These are the activations of a small network on made-up records, seen along a few directions, one row for each record.
Here are examples, each followed by its value of one field, E.
The largest differences between rows may come from other fields.
Strong random noise was added to every row along 10 fixed directions; ignore it. To show where, here is one row again and again, with new noise each time:
[-564  258 -138 -284  351 -188 -190 -132 -204 -135 -113 -136 -515  -27
  382  -16 -172  -90  536 -197  161 -406  526 -127   70  127  267  -33
  108  -22]
[ 134 -264   22  168 -189 -256   20  -30  142  183   24  144  334  -43
 -126   77 -139   18 -245   51  -45   94  -42  232   93  251 -126  -57
  -46  -56]
[ 160   81 -151 -319  232  227   41 -190 -312  176  279  291  -41 -105
 -183  315 -159   26 -242 -101 -414 -329  341  178 -121 -520  -10   28
  131   43]
[-219  124   37   44 -195  -89  103 -157   17  120  243   13  157   37
  256  -98   72    2   68   45   34  -32 -105  193  -90  -25  -47   -9
   46  284]
[ 154   46   76   24  -15 -230   -7  285 -152  235   39 -339   29   55
   17  260   72   11  144 -197 -270 -333  352   36   85  163 -105  239
   -9  -77]
[-351   53  -36 -279   38   82  -13  266  -18 -188    8 -131 -317  146
  162 -238   16 -187  -28   29 -231  -40   88  -82    7  189  223  -42
  298  430]
[ 346  -68  357  192  160 -214 -248  364  -82 -249  148  -24   71   10
  -90  255   21  176 -324 -103 -166  -22  304 -197  129  -38  -36  144
  208  310]
[-152   86  -83 -118   25 -168  161 -341 -191  194  139 -153  -48  -45
   93  112   25   47   34 -124  -46 -217  354  269   -3 -202  -27  -24
   39 -138]
[-113   -7 -261  -94  -69  238   39  148  138   65 -223  -37 -162   33
    9  -10  168 -225  141  278   16  163 -194 -143   81  138   -7 -131
 -404 -368]
[  45  -16  -61  110 -187  -32   49  234   -2  299  135   99  245   67
   17   68   30  -87   48   51 -301 -119  -46  226  -44  271 -166   80
   59  104]
[-137  -77  141 -262 -248 -264  125  124   74  361  221  -31  168   18
  236  -47 -194  -82   53  -69 -301 -283   85  315  -73  309   19  123
   87  481]
[ -60  153  120  -39  -57   85  153  332  -70   27  175 -269 -160  105
  243   44  496  -41   60  192 -243   44  165    4  -22  -91  -97   30
  -30  135]

[-368   82  102  -68  215   55  -73   31  188 -353 -166  113 -410  -60
  300 -182  280  -46  223  347  351  345   51 -204   53    0   97 -307
 -172 -144] => e5
[ 317   23 -285   69  257  198 -147 -291 -310  109   41  392   83 -122
 -382  376 -247  103  -87 -192 -119 -275  184   37  -34 -413 -116   20
   73 -358] => e5
[  95   40  350   21 -298 -168  251   65  118  151  178 -431  235   51
   43 -151  202   47 -105   54  -59  183 -208  172  -68   97  -56  195
  -25  316] => e8
[  83  -47   23 -301 -155  140   66  149  310  175 -236 -137  -58  -25
  -76  -82  -51 -102   63  145   70  123 -279 -185   58   47  110   43
 -484 -207] => e2
[ -85  501   69    4  243  276 -159   23 -189 -184  148 -116 -140   73
  -15  -56   26   25  303 -130   93 -112 -126 -270 -122 -199  121  242
  169  268] => e3
[-198  352  -38   85  128  100   44  -17 -316 -219  164 -382 -194  152
  151  -39  271   64   59 -194  -38 -188  149 -111  -69 -242   56  107
  310  242] => e1
[  23   48  -48  114 -217  -68  167  145  -95  281  103 -102  160  115
   36  -37  154  -39   74 -150 -301 -202   76  304  -47   95 -167   88
  179  -25] => e7
[  65  138   75  232  -22  -26 -248   22   -8   37   51  205  196   37
   97    6 -211   90  197 -206  114 -210 -179 -136  -42   14  -47  149
   23  145] => e4
[-113 -301 -371 -127  230  153 -104  106   46 -213 -351  226 -288  -19
 -351  -95 -261 -162 -338   67 -164  136  115  -46  163  332  181 -291
  210 -249] => e1
[ 325 -339  202    8 -351 -102  147  284  255  107  -74 -112  200   64
 -103  -57   57   48 -378  -31 -145  139 -108   19   84   49  -66   -4
 -109   18] => e2
[-165 -129 -229 -172  193 -138  194 -280 -199  146   -5   11 -172  -92
  -68  131  -52  -46  -23    9 -113 -134  470  358   21   45   22 -143
  100 -270] => e6
[-210  120 -230 -126   89  -55   23 -174 -198   97  -24  -49 -116   -8
   40  -46 -155  -58  221 -263  -93 -327  244  155  -17   27   88    5
  245 -128] => e7
[-259  -24   58  401  -18 -146   37  -56    7 -160  140  269  187   82
  -31 -364  100   67 -182   89  -53  257  -15  407  -37  294  -72 -170
  726  265] => e8
[-137  102 -445  383    9  117  -19   -7 -102 -147 -284 -285  -85  194
 -240 -131  143 -194  119  -57   62   86 -195 -109   94  322   15  -17
  198 -379] => e6
[-243 -141  285  -78  -63 -444  123 -219  142 -160  -74 -480  -29   60
  -99 -370 -196   52 -292 -195  141  209   41  142  108  292  243   20
  379  281] => e3
[  10  138  -82 -390 -301  118  361 -471 -106  230  217 -421   92  104
  -79 -160 -103   20 -297 -342 -154 -232 -209  130 -139 -556   58  143
   26  191] => e4

Which value of E does each new row have?
[ 120  -68  212  -76 -170  -81  -21  -93  184   28  -30  -52  112  -10
   42 -100 -151  116  -75 -153  192  -20 -209 -120   67 -128   48   55
 -203   69] => e4
[ -17 -286  101  -55   18    2 -134  519  322 -192 -224  127 -168  -22
   40  -73    1 -138 -154  310  -65  280  -30 -201  168  516   71 -147
 -130   94] => e1
[ 160 -286  115 -166 -311   57  293  329  215  408  185  233  208  -64
  217  140  191  -74 -137  371 -373   47  -77  314 -107  155 -226  -62
 -364  156] => e1
[ -44 -118   34 -101 -114  205  195  479   58   87  175  150   11  103
  -61 -198  173 -135 -197  293 -591  189   -7  312 -104  302  -49  -44
  412  454] => e8
[  77   61   43  245  -91   15  -99    7   41   35  210  412  337    0
   88  -40  -87   67    6   93  -27   39 -246  101 -113   75 -146   18
  141  259] => e4
[-246  153 -175  244  -97    0  -51 -122 -108 -162   12 -214   84  191
   25 -150   -1 -103  101  -75  179   18 -275  -66  -35  201   23   36
  179  222] => e5
[  66   87 -461 -149  -92  191  -28 -159 -159  336 -172  -73   42   57
 -208   86 -379 -130  165 -348 -130 -470 -154  -41  -32   20   -4  171
  -96 -293] => e4
[ -51    6 -132  136  -12  127  -99 -135   -1 -139   97  368   63   -1
   15    7  -85  -39 -125   79   65   52 -215  -59  -84  -73   -1  -94
   55  248] => e6
